Read these off the array that follows. Rows and columns are numbered from 1.
1) Which number is the entry in the top-left corner?
2) Which number is the entry in row 3 and column 1?
3) Which number is the entry at row 2, column 1?
4) Which number is the entry in row 1 and column 3?
5) Which number is the maximum?
6) Which number is the smallest entry?
7) Which number is the entry directly above 118?
8) Which number is the entry at row 3, column 3?
[[141 130 126 123 135 128 121 122 128 119 119 117 121]
 [122 117 132 133 125 119 131 130 124 130 127 158 133]
 [126 142 126 124 133 135 132 127 126 128 126 124 126]
 [119 124 125 138 126 124 124 122 131 124 118 114 122]
 [128 124 132 133 130 122 135 128 121 131 127 132 135]]
1) 141
2) 126
3) 122
4) 126
5) 158
6) 114
7) 126
8) 126

Read these off the matrix that follows. Counting starts at 1.
1) Which number is the entry at row 3, column 1?
2) Which number is the entry just right of the largest entry?
3) Which number is the entry just right of 148?
4) Which number is the entry directly above 124?
5) Which number is the entry at row 3, column 2?
6) Which number is the entry just right of the smallest entry?
7) Which number is the bottom-left entry?
8) Which number is the bottom entry of the column that holds the smallest entry?
[[140 106 130 115 152]
 [106 137 120 125 152]
 [111 139 130 147 131]
 [143 142 131 140 135]
 [143 149 128 141 117]
 [152 112 126 141 137]
 [123 132 145 119 145]
 [117 126 118 136 109]
 [133 140 104 149 137]
 [149 146 120 152 151]
 [151 105 153 151 125]
 [111 138 138 142 126]
 [144 126 151 108 121]
 [136 124 120 130 149]
 [141 143 106 135 130]
 [152 123 113 148 106]]
1) 111
2) 151
3) 106
4) 126
5) 139
6) 149
7) 152
8) 113

Read these off the array that follows. Rows and columns are numbered from 1.
1) Read off the entry in row 1 and column 2.
2) Read off the entry at row 2, column 1.
3) Read off the top entry of the column that holds the largest entry.
4) Read off the entry at row 1, column 1.
5) Read off the entry directly below the largest entry.
6) Read off the entry in row 3 and column 1.
7) Read off the entry just right of the smallest entry.
8) Read off the entry directly above 107.
[[134 127 134 122 125 134 120 122]
 [119 118 140 116 134 119 131 136]
 [147 145 106 130 107 145 152 127]
 [138 127 133 109 118 136 143 135]
 [124 123 118 149 129 124 113 115]
 [126 123 133 122 129 125 132 133]
 [110 111 151  99 138 109 134 143]
 [115 113 136 116 132 115 142 141]
 [132 138 119 137 126 133 126 123]]
1) 127
2) 119
3) 120
4) 134
5) 143
6) 147
7) 138
8) 134

x =
[[149 104 123 153 149 133]
 [148 102 124 150 154 133]
 [151 100 121 151 155 134]]
Counting starts at 1.
The entry at row 1, column 3: 123
Which number is the entry in row 2 and column 1? 148
The top-right entry is 133
The entry just left of 134 is 155
Which number is the entry just right of 123? 153
Which number is the entry at row 3, column 1? 151
The entry in row 1 and column 2 -> 104

A = [129 129 104 130 155 150 142 127 124 139 134 123 132 137]
Give the entry just left of the smallest entry.
A: 129
Give the entry just right of the smallest entry.
A: 130
The entry just left of 150: 155
Give the entry just left of 142.
A: 150

Questions about the row below.
1) Give the entry just right of 132.
2) Give the maximum.
3) Give the third entry from the left.
[103 120 127 135 132 130 123]
1) 130
2) 135
3) 127
